Here are a small network's activations along a few directions, averaged over the inputs that share one value of a field.
Related values have similar rows: they may be neighbours, one step apart, or belong to one group.
In the rows, zero is written as 500.
Strong random noise was added to every row along 7 fixed directions; ignore it. To show where, here is one row again and again, with new noise each time:
[654 579 590 479 625 630 504 284 538 479 423 537 365 564 407 427 432 481
 478]
[788 510 558 691 649 748 564 426 556 432 512 487 105 524 551 441 397 503
 641]
[476 600 414 463 312 524 444 485 581 329 468 310 421 493 539 688 438 471
 513]
[438 494 543 447 570 526 559 458 297 459 357 483 423 528 656 421 510 565
 519]
[222 502 484 252 535 349 511 491 271 526 386 544 754 570 485 411 633 570
 354]
[457 680 453 674 560 357 495 644 614 820 467 677 540 523 660 395 538 813
 822]
[382 323 476 451 581 496 619 630 244 384 504 422 593 532 553 372 618 508
 384]
[484 522 500 312 536 516 407 684 456 462 535 523 621 519 438 380 587 425
 319]
[684 484 515 609 604 571 526 546 656 505 606 497 585 539 327 359 512 480
 451]


Values of GOFEV:
losa: [431 466 522 301 457 527 370 702 433 552 533 519 545 384 527 499 547 372
 304]
saf: [570 288 588 587 584 589 668 167 323 363 406 354 406 431 539 438 454 400
 399]
bovi: [549 419 586 512 642 574 522 595 353 519 608 694 312 577 488 428 494 424
 538]
galu: [288 272 367 592 327 437 673 415 313 227 487 300 477 563 542 686 537 530
 572]
samu: [322 588 418 637 344 328 595 424 486 545 301 371 607 476 758 593 430 750
 763]
gomar: [551 293 607 598 695 559 571 494 443 580 620 554 374 465 477 453 511 448
 452]
dut: [524 702 426 287 327 479 317 445 694 448 463 472 630 513 282 630 453 380
 471]
kogim: [291 429 436 342 547 496 446 435 419 501 593 620 403 543 353 718 542 427
 372]
zuvu: [367 681 418 269 377 390 317 269 637 510 435 560 537 500 334 721 527 461
 374]
fiv: [622 362 457 781 352 456 655 591 620 383 642 337 566 483 509 607 444 523
 664]
sosu: [396 432 497 475 402 391 549 421 465 508 456 446 761 444 481 580 524 506
 412]
futi: [515 794 505 435 407 440 358 612 745 738 560 702 463 526 476 598 463 545
 632]
dofiz: [421 305 527 555 400 486 607 477 466 332 637 376 558 528 431 609 462 423
 429]
vugi: [424 469 427 570 494 485 591 556 425 507 504 584 265 512 667 514 527 606
 705]
bup: [443 514 384 425 490 477 436 425 560 566 556 463 529 473 349 551 534 464
 385]
nik: [551 596 521 513 530 382 427 374 599 625 433 509 844 461 363 399 544 516
 390]
The values of GOFEV form a 4 by 4 grid.
- Name the neighbours of dofiz, in listed order. => bovi, kogim, futi
- Name the neighbours of losa, in listed order. => saf, gomar, sosu
- Name the neighbours of dut, in listed order. => galu, samu
A value of GOFEV combines one of 4 hidden first parts with one of 4 second parts; all combinations occur once.
- kogim and zuvu share the first part; kogim and dofiz share the second. Which value has the first part of dofiz and the second part of zuvu? => vugi
- losa and bup share the first part; losa and sosu share the second. Which value has the first part of sosu and the second part of bup? => nik
- gomar and saf share the first part; gomar and bovi share the second. Which value has the first part of bovi and the second part of saf? => galu
